These are the activations of a small neural network, seen along a few directions. Each row is one input.
In each table, some parts of the input vary, and every possible input appears once, in random order.
A made-up example of a description, with smaller parts first: one of 2 separate values, together with either a single point or one of 9 places around a ring or (one of 6 places along a line, together with one of 8 places around a ring).
Shared parts are said once, and a part with two or three values counts as separate values.
In the rows, 128 means zero.

Other details of the inputs shift rows strongly along two fixed directions, in all tables alike. That doesn't count.

Table:
r1: [162 112 120 100 129 154 113 198 126 140 212 123]
r2: [129 103  96  95 165 129 104 100 187 112 111 137]
r3: [117 112 120 154 120 115 145  92 135 116  92 122]
r4: [141 152 141 107  60 167 145 130 117 110 171 148]
r5: [138 117 127 100  88 115 152  94 169 100  77 187]
r6: [112 122 127 125 164 126  90 142 144 140 126  95]
r7: [116  97  73 138 193 105  77 150 144 146 130  70]
r8: [121 158 171 125  84 144 160 137  89 147 138 153]
r9: [118 132 120 102 173 116 112 111 151 132  70 113]
r10: [135 113 124 163 130 123 124 130  94 127 135 130]
r11: [132 109 114 150 128 108 140  93 114 123  95 128]
r12: [139 145 139 146 110 111 174  71 119 100  58 156]
r13: [106 121 138 138 121 120 139 101 143 120 101 116]
r14: [112 137 139 132 114 116 132 132 127 134 145 109]
r15: [118 156 134 132 138 135 130 109 127 133  87 147]
r16: [130 137 133 108 105 146 154  74 166  94  98 180]
r17: [137 130 111 104  95 170  98 175 108 139 227 107]
r18: [128 141 117 136 127  98 144  94 114 126  97 146]
r19: [137 115  79 121 207 106  86 149 125 146 113  88]
r20: [135 157 148 135 100 143 159 138  72 151 129 167]
r21: [113 112 161 149 104 126 152  65 146  93  68 135]
r22: [109 128 124 107 159 127  99 140 138 157 122  94]
r23: [153 104 117 104 110 142 115 193 128 152 210 140]
r24: [113  83 118 137 158 110 112 124 134 126 126  92]
r25: [127 133 122  95  95 136 162  69 162  99  90 172]
r26: [123 139 152 147 115 138 110 180 105 146 201 104]
r27: [117 134 122 106 163 127  98 139 147 145 113  90]
r28: [130 141 174 150  79 146 161 140 104 125 155 124]
r29: [113 140 146 125 107  99 163  73 137 105  74 146]
r30: [148 113 116 105 127 160 118 185 122 152 233 125]
r31: [130 141 102 115 174 114 116 107 128 139  69 128]
r32: [129 105 144 144 123 123 137 133 116 114 135 106]
r33: [102 109 118 136 159 116 103 102 163 116  90 100]
r34: [127 140 140 129 126 112 135 140 120 118 139 115]
r35: [138 163 163 148  86 146 166 138  96 133 137 145]
r36: [102 118 117 112 164 106 119 105 149 129  79 114]
r37: [128 161 148 151  78 126 161 131  97 136 153 141]
r38: [118 145 154 129 122 136 135 141 125 132 132 114]
r39: [139 141 139 110  67 161 149 120 125 130 174 163]
r40: [136 114  86  86 154 139  98 125 171 122 132 118]
r41: [124 152 135 137 125 115 159  70 120 114  51 175]
r42: [141 119  79 129 194  88  86 140 130 137 126  87]
r43: [142 111 121 108 112 124 121 124 167 107 105 171]
r44: [128 155 177 132  86 139 165 145  97 130 139 145]
r45: [130 141 120 110  92 162 112 126 135 109 160 139]
r46: [140 144 128 137 145 147 108 184  68 170 178 136]
r47: [154 141 147 109  85 164 158 136 125 123 181 154]
r48: [138 129 136 104 104 135 163  83 170  95  83 192]
r49: [127 144 156 127 132 156 109 193  80 165 195 121]
r50: [119 118 169 158  72 142 163 118 104 125 149 127]
r51: [132 139 171 146  87 137 166 136  97 120 144 138]
r52: [115 103 107 155 157 117 111  97 150 117  88 112]
r53: [131 130 123 158 134 121 126 136  98 131 131 136]
r54: [155 132 148 165  89 131 164 127  77 123 144 138]
r55: [131 103 104 149 158 114 114 126 136 121 115  88]
r56: [114 101 127 137 153 116 124  95 158 106  91  95]
r57: [156 117 121  98 125 124 137 120 173 109 109 155]
r58: [117 144 133 149 135 137 125 145 116 139 131 132]
r59: [114 138 151 131 127 130 126 143 113 130 130 133]
r60: [130 143 150 137 116 132 124 176 106 141 195  94]
r61: [111  72 101 137 193 105  75 133 151 125 127  79]
r62: [139 154 159 164  81 143 166 142  92 127 151 134]
r63: [143  97  80  85 185 128  92 153 174 124 148 104]
r64: [110 156 160 120 114 135 146  78 141 125  66 152]
r65: [131 101  95  88 146 118 127  97 185 115  97 150]
r66: [115 140 144 137 121 116 129 140 118 122 146 130]
r67: [127 155 126 123 141 128 133 110 133 129  76 132]
r68: [126 116 151 151 127 140 116 182  92 139 190 111]
r69: [107 120 122 116 157 119 103 136 143 143 119  92]
r70: [139 143 122 146 124 123 124 174 101 143 184 101]
r71: [119 133 167 147  78 135 167 133  92 127 147 143]
r72: [154  98  95  90 153 118 104 151 176 118 131 128]
r73: [125 136 131 147 108 109 167  67 116 110  59 161]
r74: [158 133 153 122  74 149 152 145 130 128 170 186]
r75: [118 121  79 114 200 115  75 150 141 163 118  83]
r76: [133 144 129 157 125 128 108 177  94 154 200 110]
r77: [114 101  80 149 197 115  70 154 148 143 133  79]
r78: [124 108  73 121 204 104  80 147 123 157 118  92]
r79: [129 145 121 141 137 100 131  97 119 116  88 153]
r80: [116 154 144 137 106 125 165  81 128 117  61 157]
r81: [132 108  98 106 152 147  90 129 165 127 151 132]
Description of these inputs: one of 3 separate values, together with either a single point or one of 6 places along a line or (one of 4 places along a line, together with one of 5 places along a line).
Changing only the choice among 3 separate values turns r45 into r17. The same change can be made to r49. Which row results?
Answer: r8
Changing only the choice among 3 separate values turns r34 into r29. The same change can be made to r72. Which row results?
Answer: r5
Start at r40 and move only the place on the line of 6, one step at a time. The first step leads to r47. Which rows follow, in order?
Answer: r63, r1, r57, r72
Change only the place on the line of 6 in r43. List by row number the other rows that result.
Answer: r2, r16, r48, r74, r81
Start at r67 and move only the place on the line of 5, one step at a time. The first step leads to r35. Which rows follow, in order?
Answer: r70, r62, r55
Change only the place on the line of 4 in r66. List by row number the other rows that result.
Answer: r26, r76, r79

Table:
r82: [113 134 148 165 105 103 176  59 114 101  54 141]
r83: [162 147 144 128  83 174 130 218  70 163 252 144]
r84: [115 106  74 127 226  93  62 141 143 150  97  66]
r85: [159 138 166 120  31 171 168 157 106 119 215 175]
r86: [125 160 160 140  89 131 178  67 114 113  61 178]
r87: [133 149 196 159  40 151 203 100  96 110 129 176]
r88: [135 124 131 111 101 124 154  71 164  87  81 169]
r89: [164 144 133 110  88 169 130 198 104 153 232 154]
r90: [134  90  91 126 177 119  72 190 139 146 199  84]
r91: [108 144 126 149 146  91 150  53 127 115  14 141]
r92: [ 97 149 131 101 153 123 126  80 172 118  48 129]
r93: [128 109  87 105 187 108  87 136 148 139 113 109]
r94: [ 94  91  89  93 211 109  62 134 197 131 109  49]
r95: [126 107 117 156 153 127  92 188  98 148 191  75]
What do these inputs look like to the network?
Answer: one of 2 separate values, together with either a single point or one of 6 places along a line
Start at r89 and move only the place on the line of 6, one step at a time. The first step leads to r83. Which rows follow, in order?
Answer: r93, r86, r84, r91
Change only the choice among 2 separate values in r85. List by row number the other rows that result.
Answer: r89

Table:
r96: [122 103  73  73 181 106  85 102 205 112  85 114]
r97: [129 136 154 164 104 142 131 196  61 160 219  94]
r98: [160 136 137 121  78 166 130 188 106 138 232 149]
r99: [143 167 175 115  30 161 186 102 128 102 130 203]
r100: [110 140 153 157 106 126 153  99 105 122 103 129]
r101: [133  90 120 149 157 107 105 168 124 134 163  91]
r102: [122 133 153 102 105 150 143 111 153 117 111 152]
r103: [104 108  84 121 209  81  92  94 163 123  57  79]
r104: [120  90 122 151 155 105 115 125 138 118 116 111]
r105: [128 118 122  99 150 149  96 173 152 140 168 103]
r106: [115 102  93  76 190 113  90 108 205 119  77 100]
r107: [128 156 143 143 118 120 152 102 109 127  83 151]
r108: [133 177 179 154  65 144 195  97  75 131  93 198]
r109: [115 113 113 143 173 123  93 164 103 150 160  81]
r110: [146 128 116  99  93 125 171  35 183  72  44 193]
r111: [125 122 113 135 169 113  98 163 108 152 148  89]
r112: [127 118 104  94 137 134 104 125 166 122 131 137]
r113: [111 139 146 161 112 121 153  86 117 113  87 117]
r114: [138 133 147 118  98 168 121 191 110 150 229 133]
r115: [164 115 124 120  85 171 129 192 100 140 242 149]
r116: [107 135 155 164  99 129 158  95 105 119 102 124]
r117: [137 169 183 121  40 160 186 101 130 107 129 189]
r118: [140 185 178 156  63 141 194 103  77 130  96 193]
r119: [145 122 125 112  97 151 127 148 131 127 180 153]
r120: [125 121 113  93 142 123 115 116 177 121 115 128]
r121: [117 121 114 153 159 120 100 156 107 143 151  77]
r122: [131 132 104 133 173 117 104 167 104 164 141 109]
r123: [110 112  81 121 215  86  84  89 165 122  42  88]
r124: [122 117 113 140 173 121  88 163 104 155 151  91]
r125: [124 155 146 137 112 114 163  93 115 125  73 157]
r126: [170 117 125 114  83 164 134 199 100 142 246 143]
r127: [110 138 152 155 105 116 161  85 116 114  88 120]
r128: [121 124 158 154 101  99 178  44 155  80  24 168]
r129: [122 121 104 135 181 120  89 162 108 158 144  99]
r130: [132  94  70  80 177 104  93  97 201 109  88 120]
r131: [122 122 115 145 171 121  95 166 104 148 160  79]
Changing only one part turns r128 into r104. The same change can be made to r131. Which row results?
Answer: r109
What do these inputs look like to the network?
Answer: one of 3 separate values, together with either a single point or one of 5 places along a line or one of 6 places along a line
Change only the place on the line of 5 in r115. List by row number the other rows that result.
Answer: r102, r112, r114, r119
Change only the choice among 3 separate values in r105. List by row number the other rows that result.
Answer: r102, r106
Change only the choice among 3 separate values in r126. List by row number the other rows that result.
Answer: r110, r115
Change only the place on the line of 6 in r123. List by row number the other rows that result.
Answer: r107, r113, r118, r121, r131
